A small network was shown many inputs. Here are its activations along a few directions, one row for each input.
Each table varies a few parts of the input and shows all the possible inputs, shuffled.
Descriptions start from the smaller parts, as in this example, which fits no table here: line(6) and (point or ring(11) or (values(2) and ring(8))).
Shared parts are said once, and a part with two or three values counts as separate values.

Other details of the inputs vary at random and push rows far along two fixed directions, the same in every table; ignore that.

A family of inputs:
R1: [-30  -2  29 -18 -14  32 -35  10  41  -4  21]
R2: [-22   6  -8 -13 -16  28 -13   0  20 -12  11]
R3: [-65 -19  43 -14   1  46 -47  25  56  -3   3]
R4: [ 20 -80 -10  13 -47 -17   8  55  33   7   2]
R5: [ 53  14 -32  21  12 -31  51 -22 -37 -13  -5]
R6: [ 32 -47 -33  11 -12 -20  39  33  18  -2   0]
R7: [-11  10  21 -32   3  30 -11  25  53 -20 -15]
R8: [-17   4  12 -39  -8  20 -37  33  28  11 -22]
R9: [ 34   8 -28   6   5 -36  28 -20 -64  13 -14]
R10: [ 28   7 -37  27   3 -10  33 -44 -47  -4  21]
R11: [-36  79  35  -1  41  22 -24 -56 -18  -1  -1]
R12: [ 41  24 -31  12  -4 -17  31 -29 -34   4 -12]
R13: [-13 -81 -27   7 -38  13   4  40  32 -10  20]
R14: [ 13  -8 -25  22  25 -36  18 -41 -60   3  12]
R15: [  2  90  34 -24  10   4 -11 -46 -14   5 -15]
R16: [  0 -74  -9  19 -36   4   2  67  28  10  -9]
R17: [ -5 -92 -24  16  -9 -20   5  24  -5   3  17]
R18: [  9   3   1  28  12 -40  18 -53 -35  -7  15]
R19: [ -6  14  13 -32  14   9 -19  29  20  -5 -16]
R20: [ 34   9 -22  36   0 -27  40 -18 -60  13  -9]
R21: [  9  82   3 -26  23   6 -22 -28 -28  14 -22]
R22: [ 44  31 -28  10  16 -22  42 -22 -23  -4  -5]
R23: [-27  10  20 -45  -6  24 -40  30  31  10 -26]
R24: [ 29 -53 -27  35  -7 -25  40  46  -3   8   3]
R25: [ -1  92  20  -7  20  21 -15 -31 -23  12 -22]
R26: [  3  90  11 -26  14  18  -7 -45 -11   2 -25]
R27: [ -3  17   5 -33  16   7 -16  30  24   8 -11]
R28: [-23  91  12   0  20  32 -20 -40 -30  -2   9]
R29: [ 54  14 -21  27 -10 -40  33 -25 -46  11   1]
R30: [-24  61  15  -9  32   4  -9 -70 -12 -14  -5]
R31: [  2 -83 -12  24 -38  -3  12  63  19  10  -8]
R32: [  9  96  10 -33  45   4 -13 -25 -18   6 -16]
R33: [-29   9  22 -47  -6  23 -38  29  30  10 -25]
R34: [-39  -6  29 -46 -24  40 -29  30  66  -4 -25]
R35: [ 19 -80 -22  31 -18 -18  33  67  18   3   1]
R36: [-61 -11  37 -17  -4  56 -49  29  54  -1   6]
R37: [  0 -87 -31  14 -15 -13   4  30  -7   5  19]
R38: [ -9  87  21 -12  14  19 -22 -51 -18  -2  18]
R39: [ 36  10 -23  38   0 -26  37 -16 -59  14 -10]
R40: [ 55  24 -17  22  11 -42  42 -18 -31   2   7]
R41: [-26  13  20 -45  -6  26 -43  31  33  11 -25]
R42: [  3 -88  -7  29 -23 -24  13  15  12  -2  28]
R43: [ 21 -66 -33  34 -38 -27  26  17 -14  -5  34]
R44: [-44 -33  18 -23 -12  39 -31  16  61 -10   8]
R45: [-37   5  43 -27   2  42 -33  55  65 -10 -18]
R46: [ 20  95  22 -17  29  -3   0 -32  -2   4  -2]
R47: [-51 -30  45 -21 -11  21 -42  17  65  -8  10]
R48: [-67 -28  35 -41   6  28 -56  22  53  -4  -4]
R49: [ 39  23  -6  14  -7 -33  28 -29 -39   9  -2]
R50: [ 20   6 -32  47   5 -13  30 -27 -66   3  23]
R51: [-15  22  21 -36   3  30 -19  23  59 -14 -16]
R52: [-31  63  21 -22  43  -1 -28 -58 -27  -3  -6]
R53: [ 24 -49 -17  32  -7 -18  30  44   0  -2  -1]
R54: [-45  11  11 -38  -5  38 -49  23  27  -2   6]
R55: [-10 -84   2  22 -20 -26   7  13  20  -7  20]
R56: [ -2 -54 -13  40  -5  -7  16   6 -17   3  20]
R57: [-51 -16  48 -28 -12  37 -50  18  70  -4  15]
R58: [ 30 -80  -5  17 -26 -26  27  53  27 -12   8]
R59: [-36  13  18 -27  17  24 -40  -8  12   3   6]
R60: [-23  13  25 -11  -7  22 -13  16  13   8 -21]
R61: [ 14   5 -23  23  14 -16  25 -54 -35  -6  13]
R62: [ 28  -3 -38  31   6 -19  36 -48 -48  -4  19]
R63: [-25 -83  -3  35 -10 -16   8  21   8  -6   8]
R64: [-41   1  20 -18   8  20 -23 -21  34 -13  -1]
R65: [  3  95  30  -7  41  21  -4 -26 -17  -8 -17]
R66: [ 10 -74 -32  49 -19  -8  27  22 -25   3  28]
R67: [ 47  11 -38  21  -7 -28  42 -29 -44   4 -10]
R68: [-52 -23  30   2   5  20 -28   9  31  -5   1]
R69: [ 17  -4 -27  29  14 -28  34 -54 -41  -8  12]
R70: [ 14 -75   4   4 -29 -15  11  64  48 -11   3]
R71: [-16  87  34 -17  25  22 -29 -59  -8  -1  14]
R72: [ 46  16 -15  22  -8 -39  32 -27 -45  10  -2]
R73: [-45   8  13 -37  -1  39 -49  21  27   1   7]
R74: [ 30 -51 -35  15 -32 -15  25  25   7   3  -8]
R75: [ 18   9 -30  14  16 -13  10 -30 -59   7  19]
R76: [  3  20  27 -18   0   5 -12  19  39  -7  -3]
R77: [  9  91  18 -32  46   9 -13 -27 -23  -5 -18]
R78: [ 51  13 -19  27 -10 -41  35 -26 -47  10   0]
R79: [ 29 -53 -29   6  -3 -28  20  44  -4   0  -3]
R80: [ 35  20 -25   9  -4 -20  35 -32 -37   3 -13]
Each input here is: values(4) and (line(5) or line(6) or line(9)).
The inputs of R49 and R33 match in every part but the values(4) part. If R46 is changed in the same way as R49 into R33, which row does it become? -> R27
The inputs of R47 and R14 match in every part but the values(4) part. If R18 is changed in the same way as R47 into R14, which row does it become? -> R52
A walk changes only the line(9) part. It starts at R63 and steps to R68. List the rest of the walk in order. -> R11, R3, R56, R36, R66, R50, R28
Change only the values(4) part in R44. List by row number the other rows that result. -> R56, R57, R59
Change only the line(5) part in R6. List by row number the other rows that result. -> R5, R7, R22, R51

A family of inputs:
R81: [ 11  49  17 -16  -4   1 -17   7   2   2   3]
R82: [ 41 -24 -51  28   1 -15  39   3 -15  25  -5]
R83: [ 29 -28 -16  21  -2 -47  50  -9  -8 -10   2]
R84: [ 42   4 -39  16   1 -17  34  13 -29  -8   7]
R85: [ 15 -40 -18  48  -7 -18  28  -3 -40  -1   3]
R86: [  2   1 -17 -20  -9   4  -7  -4   3  29 -27]
R87: [-29  41  35 -19   9  24 -39 -16  13   8  18]
R88: [-19 -48  11 -15 -42  19 -36  67  61   7  10]
R89: [ -2  87   9 -17  53   2   3 -29 -14  -2 -10]
R90: [ 25 -40 -38  33  11 -19  28  -2 -28  -4  16]
R91: [ 20 -33 -15  44   2 -34  35   8 -34   2 -10]
R92: [-19 -53   5 -17 -51  24 -17  50  78 -15   2]
R93: [  5 -34 -22  46 -15 -11  32  -6 -44   2  19]
R94: [ 15 -37 -44  32   1 -12  33  -2 -32  -1  32]
R95: [-41 -78   9 -30 -21  15 -38  50  51  -5 -10]
R96: [ -4   6  17  -7   6  -3   1 -20  22 -14  -2]
R97: [  1  58  21   0  25  -2 -21 -43 -23   7  10]
R98: [ -9  76  31 -38  -5  26 -19 -14  34 -20 -10]
R99: [-51 -79   1 -29 -35  25 -32  47  44   0  10]
R100: [-32  41  13 -21  22  42 -27 -11  17  -4  12]
R101: [ -9  45   2 -19  22   3 -20 -47 -35   0  -9]
R102: [-6 10  1 -6 28  8 -5  1  8 -5 -1]
R103: [ 55  -4  -6  13  -3 -31  27   9 -32   9   7]
R104: [-48 -80   3 -29 -33  25 -35  48  46  -1   5]
R105: [ 12 -43 -37  15  -7 -26  18 -16 -44   4   7]
R106: [ -9 -23 -15   8   8  12   0   9   8  -3  15]
R107: [ 31 -33 -17  27  -1 -45  40 -14  -8 -11  -1]
R108: [ -1  56  17   2  21   0 -17 -43 -24  10  16]
R109: [  9  72  -3 -33   7   1 -12 -23 -32  -4 -16]
R110: [ 10 -35 -20  48 -10 -15  29  -7 -41   2   8]
R111: [-41 -70  15 -12 -40  26 -15  33  71 -15  22]
R112: [-27 -64  29 -13 -14   0 -33  65  67   5  -1]
R113: [-17  75   7 -30  15  45 -33  -2  22  -4  -4]
R114: [  8  18   0  -7 -12   8   7 -21  32  15 -17]
R115: [-16 -57  12 -14 -35  18 -28  61  74  33  -8]
R116: [-34  46  39 -14  17  18 -13   9  16   0 -23]
R117: [-20  79  35 -22  -1  38 -26   7  10  -8 -20]
R118: [ 17 -17 -17  30  -6 -26  19 -18 -39  12  36]
R119: [ 43 -24 -12  30 -13 -17  43  22 -38   0  -9]
R120: [ 18 -25 -26   7   9 -35  17 -17 -45   1  -6]
R121: [-32  36  23 -47  18   6 -26   0  13   1 -24]
R122: [-32 -50  34 -19 -11  11 -39  52  61   4   4]
R123: [-11   6  11  -2  -4   8  -3 -29  18 -13  10]
R124: [ 28 -43 -22  34 -11 -31  35 -25 -16 -14  14]
R125: [  4  52  40 -40   1  26 -10  -7  36 -16 -14]
R126: [  2  55  24 -39  24  37 -16  16  23  -7 -13]
R127: [-29 -61  29 -19 -17  -3 -22  73  68   7   1]
R128: [  1  86  11   4  15  23  -2 -39 -19  28 -31]
R129: [ 18 -38 -15  44   0 -27  33   3 -38   0  -3]
R130: [ 18  80  13 -42  23   7  -9 -31 -35   0 -24]
R131: [ -5  53  12  -3  10   9   1 -60  -9 -12  14]
R132: [ 10 -39 -22  48 -13 -13  32  -5 -44   2  14]
R133: [  1  70 -11 -26   4   9 -19 -34 -32   3 -13]
R134: [ -5   5  15  -3   3   0  -2 -25  20 -16   1]
R135: [ -8 -24  -5 -16   5 -17  -8  10   0   0 -18]
R136: [-10  54  20  12  24  10  -7 -34 -28  -3 -12]
R137: [ 26 -15 -32  41 -25 -12  30  10 -38   3   0]
R138: [ -6  29  24  -4  18  -2 -25 -17   0   5   7]
R139: [ 28 -11 -30  25  28 -30  31  -2 -26  -2   0]
R140: [ 27 -39 -37  33  16 -24  30   0 -27  -5  12]
The inputs of R104 and R131 match in every part but one. If R95 is changed in the same way as R104 into R131, which row does it become? -> R134
What do these inputs look like to the network? -> values(5) and (line(4) or line(8))
Change only the values(5) part in R82. List by row number the other rows that result. -> R86, R114, R115, R128
Change only the values(5) part in R120. List by row number the other rows that result. -> R96, R102, R122, R129
A walk changes only the line(4) part. It starts at R130 and steps to R109. List the rest of the walk in order. -> R133, R86
Change only the line(8) part in R89. List by row number the other rows that result. -> R90, R94, R100, R102, R106, R139, R140

A family of inputs:
R141: [ 60  78 -28  19  11 -16  38 -38 -66  10  -8]
R142: [-25 -50   6  -6 -15  11 -14  25  37  -6  11]
R143: [-24  50  22 -12  23  17 -26 -29   5  -2   4]
R144: [ -5 -11  27 -40  -9  11 -18  55  66   0 -28]
R145: [ -6 -58 -18 -17 -20 -11 -16  45  -2  17 -10]
R146: [-24 -51   6  -9 -16  11 -13  25  36 -11  10]
R147: [ 45  35  -1  -7  18 -29  24  -9 -11   4 -23]
R148: [-39  26  30 -22   9  30 -38  -6  33  -5   1]
R149: [ 34 -45 -29  17 -35   0  23  47   6  11   0]
R150: [-39  25  37 -20  12  29 -38   0  26  -5   2]
R151: [-13  -2  16 -31 -25  33 -20  60  57  -1 -17]
R152: [ 24 -42 -49  28   9 -27  29  13 -59  12  -5]
R153: [  0 -81 -18  28 -22 -17  18  26   2   2  15]
R154: [-25 -51   6  -5 -17  12 -14  24  37  -4   9]
R155: [ -1 -78 -20  19 -28 -10  15  22  12  -2  14]
R156: [ 26 -43 -26  43  -6 -33  33 -11 -44   1  14]
R157: [-24  48  29 -11  19  19 -25 -25  -2  -5   1]
R158: [-21  50  21 -21  16  21 -23 -36   4  -7   1]
R159: [ 27 -42 -36  34 -12 -30  38 -18 -36  -4  15]
R160: [ 27 -45 -34  33  -2 -35  35 -14 -35  -6  21]
R161: [  8  73  18 -29  10  16  -9   2  12   0 -25]
R162: [ 27  58 -21  30  23 -23  26 -73 -68   3   7]
R163: [-23  50  22 -18  23  18 -23 -32   6  -4   6]
R164: [-26 -48  12   2 -22  14 -14  30  30  -3   4]
R165: [-24  50  21 -12  17  20 -26 -32   4  -1   0]
R166: [-26  49  26 -12  24  18 -23 -27   2   0   5]
R167: [-28 -49  11  -1 -13  11 -13  30  33  -2   9]
R168: [ 12  69  22 -34  17   6  -8   0  17  -1 -29]
R169: [ 62  77 -20  11  23 -36  43 -39 -60   3 -17]
R170: [ 23 -41 -31  42 -10 -31  39 -13 -40   5  15]
What do these inputs look like to the network? -> values(2) or line(8) or (line(4) and line(5))
List by row number the other inputs of the same sort as R161. -> R141, R144, R147, R149, R151, R168, R169

A family of inputs:
R171: [-21  -5  -6 -28  -7  24 -17  18   9  14 -15]
R172: [ -4   4  17   5 -24  24   1  20  28  -5  -5]
R173: [ 18 -22 -51  33   9 -33  35 -18 -87   2   4]
R174: [-12  11   0 -29  -3  25 -16  29  18   0 -27]
R175: [ -4  -7   7 -17  -3   9   2   5  41 -22  -4]
R176: [  0 -59 -19   3 -21 -11  13  12  36  -9   8]
R177: [  8  47   8 -20   8   6 -15  -6   3   7   8]
R178: [ 20 -45  -9  16 -11 -41  24   1 -19  16  -2]
R179: [ -4  41  -7 -24   9  16 -11  -5  -8  12 -22]
R180: [-18  -5  14   3 -26  25  -7   7  21   9   6]
R181: [  2 -54 -13  30 -43   0  14  29  21   7   7]
R182: [ 23  67 -17 -10  23   2   8 -32 -48   8 -21]
R183: [  4  31   2 -16   5   4 -11 -10  -7  11  16]
R184: [-23  -3  11 -27  -4  17 -10 -12  40  -6   6]
R185: [  0  21 -21 -10   2   5  -5  -4 -16  12 -19]
R186: [ 2 28  6  9 40  4 -2  8 -4  0 16]
R187: [-30   4  18   3 -19  33 -30  -2  25   6   4]
R188: [ 23 -14  -7  29 -24  -1  26   7  -5   3   4]
R189: [  1  28   0 -10   8   4 -25 -17  -9   8  18]
R190: [ 41  68  -6   0  19 -16  16 -23 -40  -8   7]
R191: [ 35  -4 -28  26  11 -30  19 -27 -65   4  31]
R192: [ -8  24  28   9  44 -10  -1  -4  -1   4 -12]
R193: [-21 -75 -14  11 -15 -12   9  10  12 -22  21]
R194: [ 13  32  10  14 -13  12  17  -2  -3  -9  -5]
R195: [-46   2  25   5 -15  31 -26   4  11  -7  10]
R196: [-21  33  21   9   0  28 -20 -29 -13   0   8]
R197: [ 16  16  -3  -6   6  -5  20 -16   9 -26  -3]
R198: [ 17 -54 -44  39  20 -19  37  31 -32   6  -3]
R199: [ 18  60   8   2  21 -30   4 -49 -35  13 -16]
R200: [-38 -16  31 -11   3  -6 -24   8   7  -3  -5]
R201: [ 30  -9 -17  29   8 -50  21 -39 -53  14  -1]
R202: [-29  -2  -5 -24  -1  28 -35  10  11  11 -15]
R203: [-27  -8   8 -20  -1  17 -24 -18  38 -10   7]
R204: [ -9  12   8 -22  -7  12 -29  19  29   6   9]
R205: [-29 -15  -1 -21   3  27 -28  14  -2   5 -10]
R206: [-27 -20  11 -16   3  17 -18 -14  25 -16  12]
R207: [ 17  13  16  -4   6 -21   4  -7  -6   6 -16]
R208: [  8 -56   5   2 -20 -26   6  30  21  10 -11]
R209: [ 38 -22 -21  12 -11 -23  22  24 -12  -3  14]
R210: [ 12 -52 -27  -2 -22  -2  15  54   5  -5 -19]
R211: [ 32 -53 -35  21 -14 -33  43  -7  -2  -8  12]
R212: [ 19  73   4  18   3   5  17 -48 -31   9  -1]
R213: [-11  31  17  31  25  21   6  -4   1   0   4]
R214: [ 23 -51 -14   2 -22 -11   7  47  17   1  16]
R215: [  6  43  32 -17  12 -10  -4  -6   3  -7 -24]
R216: [  6 -31 -14  27  28 -12  31  -2   8 -16  13]
R217: [ -8   2  21  -2  14 -15 -12 -22 -21   5  -4]
R218: [-35   2  18 -19   3  16 -35  16   9  -7  22]
R219: [ -2  -6  27 -15  -4  -8  -8  21  26  -1 -21]
R220: [ -6  -4   9 -21  -2  13  -3   0  42 -16  -1]
What do these inputs look like to the network? -> values(5) and (point or line(9))
The inputs of R217 and R191 match in every part but the values(5) part. If R207 is changed in the same way as R217 into R191, which row does it become? -> R214
The inputs of R195 and R173 match in every part but the values(5) part. If R187 is changed in the same way as R195 into R173, which row does it become? -> R202
Change only the values(5) part in R199. List by row number the other rows that result. -> R176, R181, R185, R204
List by row number the other rows that have the values(5) part in common with R206. -> R175, R176, R184, R193, R197, R203, R211, R216, R220
